ruput: [141, 100,  62,  92, 106,  94,  45,  43, 167,  50, 109, 108, 138,  58,  68,
  58,  57, 170, 143, 108, 107]
togan: [ 95, 105, 154,  19, 128, 161, 132, 100, 126,  15,  94,  95, 152,  19, 147,
  17,  16, 138, 145,  95,  96]
Noko: [108, 153, 115,  57,  61, 117,  45,  43, 167,  50, 109, 108, 138,  58,  68,
 105, 103, 137,  89,  86,  87]
bur: [156, 141, 100,  62,  92, 106,  95,  77, 134,  60, 155, 156, 104,  62, 105,
  63,  64,  67, 170,  97,  95]
tutan: [156, 141, 100,  62,  92, 106,  95,  77, 134,  60, 155, 156, 104,  62, 105,
  63,  64, 129,  91, 155, 154]
[156, 141, 100,  62,  92, 106,  95,  77, 134,  60, 155, 156, 104,  62, 105,
  63,  64,  67, 170,  97,  95] | bur
rev: [147,  19] | togan
rev: [154, 155] | tutan
rev: [ 58,  68,  58, 138, 108, 109,  50, 167,  43,  45,  94, 106] | ruput
[108, 153, 115,  57,  61, 117,  45,  43, 167,  50, 109, 108, 138,  58,  68,
 105, 103, 137,  89,  86,  87] | Noko

dizes: [164, 144, 154, 175, 151, 167, 164, 175, 172, 175, 175, 171,  24, 149,  64,
  28, 116, 173, 169,  91, 175, 176,  30]
Sido: [131, 172, 169,  32, 176, 132,  27,  30, 109,  58,  29,  27,  28, 173, 169,
  29, 174, 160,  27, 162,  29,  28,  24]
num: [ 72,  35,  37, 167, 157,  34, 164, 166,  32,  24, 167,  62, 171,  43, 164,
 170, 176, 138,  52,  25, 157, 167, 141]
bes: [ 31, 172, 168,  28,  89, 148,  31,  30, 152, 167,  28, 117,  29, 139, 113,
  32,  66,  73, 136, 173,  32,  27,  43]
lonof: [ 79, 107, 105,  26, 172, 116,  33,  26, 110, 115,  25,  36, 174, 128, 170,
 175, 175, 162,  71,  36,  25,  25, 165]
zera: [168, 171, 171, 175,  32, 172, 168, 175, 174, 176, 176, 175,  24, 165,  24,
  26,  25,  28, 150,  44,  31,  28, 169]
Betos: [145, 176, 175,  34,  37, 168,  38,  32, 158, 112,  31,  36, 160, 174,  40,
 149,  26,  52,  30, 176,  33,  30, 156]
lito: [ 31,  24, 175,  26,  29,  62, 174, 171,  24,  24, 174, 118,  30,  25, 172,
  34, 172,  66, 110,  26, 173, 174,  32]
Lital: [ 77,  26,  29, 174,  26,  62, 175, 174,  88, 137, 176, 173, 154,  26,  30,
 161,  28,  48, 175,  36, 176, 176, 172]
venu: [168, 171, 171, 175,  32, 172, 168, 175, 174, 176, 176, 175,  24, 165,  24,
  26,  25, 114, 172, 170, 175, 175,  45]
rev: [ 32, 113, 139] | bes
rev: [ 66,  32, 113, 139,  29, 117,  28, 167, 152,  30,  31, 148] | bes
rev: [ 29,  58, 109,  30,  27, 132, 176,  32, 169, 172, 131] | Sido
rev: [175,  62,  26, 174,  29] | Lital
[168, 171, 171, 175,  32, 172, 168, 175, 174, 176, 176, 175,  24, 165,  24,
  26,  25,  28, 150,  44,  31,  28, 169] | zera

fup: [ 37,  92,  87,  43,  40,  93, 139,  39, 105,  31,  89, 113,  32,  76]
mima: [ 40, 167, 100,  39,  41,  95, 105,  38,  53, 141,  91, 135, 144, 169]
Pon: [ 38,  43,  37,  58,  42,  45,  97,  42,  96, 127,  34, 106, 120,  69]
Nas: [ 64,  39,  45,  96, 127,  58,  42,  97,  37,  42,  34,  47, 106,  33]
lobik: [153, 148,  33, 148, 152,  30,  31, 156,  91,  82,  32, 169,  89, 167]
kobom: [159,  41,  69, 161, 160,  79, 110, 162, 167, 134,  55,  37, 143,  43]
pulu: [138,  59, 167, 132, 137, 169, 168, 139, 158,  32, 167,  31,  32,  34]
rev: [ 34, 127,  96,  42,  97,  45,  42,  58,  37] | Pon
rev: [ 32,  31, 167,  32, 158] | pulu
[ 37,  92,  87,  43,  40,  93, 139,  39, 105,  31,  89, 113,  32,  76] | fup
[138,  59, 167, 132, 137, 169, 168, 139, 158,  32, 167,  31,  32,  34] | pulu
[ 40, 167, 100,  39,  41,  95, 105,  38,  53, 141,  91, 135, 144, 169] | mima

kedu: [133, 175, 159,  93, 129, 119,  87]
zoloz: [137,  54,  77,  94,  62, 119,  87]
rokeg: [123, 120,  91, 168, 126, 105,  83]
Mozum: [133,  95, 159,  93, 129, 119,  87]
liv: [122,  40, 147, 103, 112, 184,  28]
Vez: [ 81, 153,  61,  76,  99,  36, 177]
pemed: [ 27, 137,  54,  77,  97,  62, 124]
[133,  95, 159,  93, 129, 119,  87] | Mozum
rev: [94, 77, 54] | zoloz
rev: [ 62,  97,  77,  54, 137] | pemed
rev: [ 83, 105, 126, 168] | rokeg
rev: [124,  62,  97,  77,  54, 137] | pemed
[133, 175, 159,  93, 129, 119,  87] | kedu
[ 81, 153,  61,  76,  99,  36, 177] | Vez

Satas: [ 64,  85,  80, 150, 129, 143,  88]
burat: [ 33,  98, 103, 123, 136,  86, 117]
fomi: [ 66,  86,  78, 124, 153, 107,  60]
bil: [157, 108, 128,  83,  54, 108, 115]
[ 66,  86,  78, 124, 153, 107,  60] | fomi
[ 64,  85,  80, 150, 129, 143,  88] | Satas

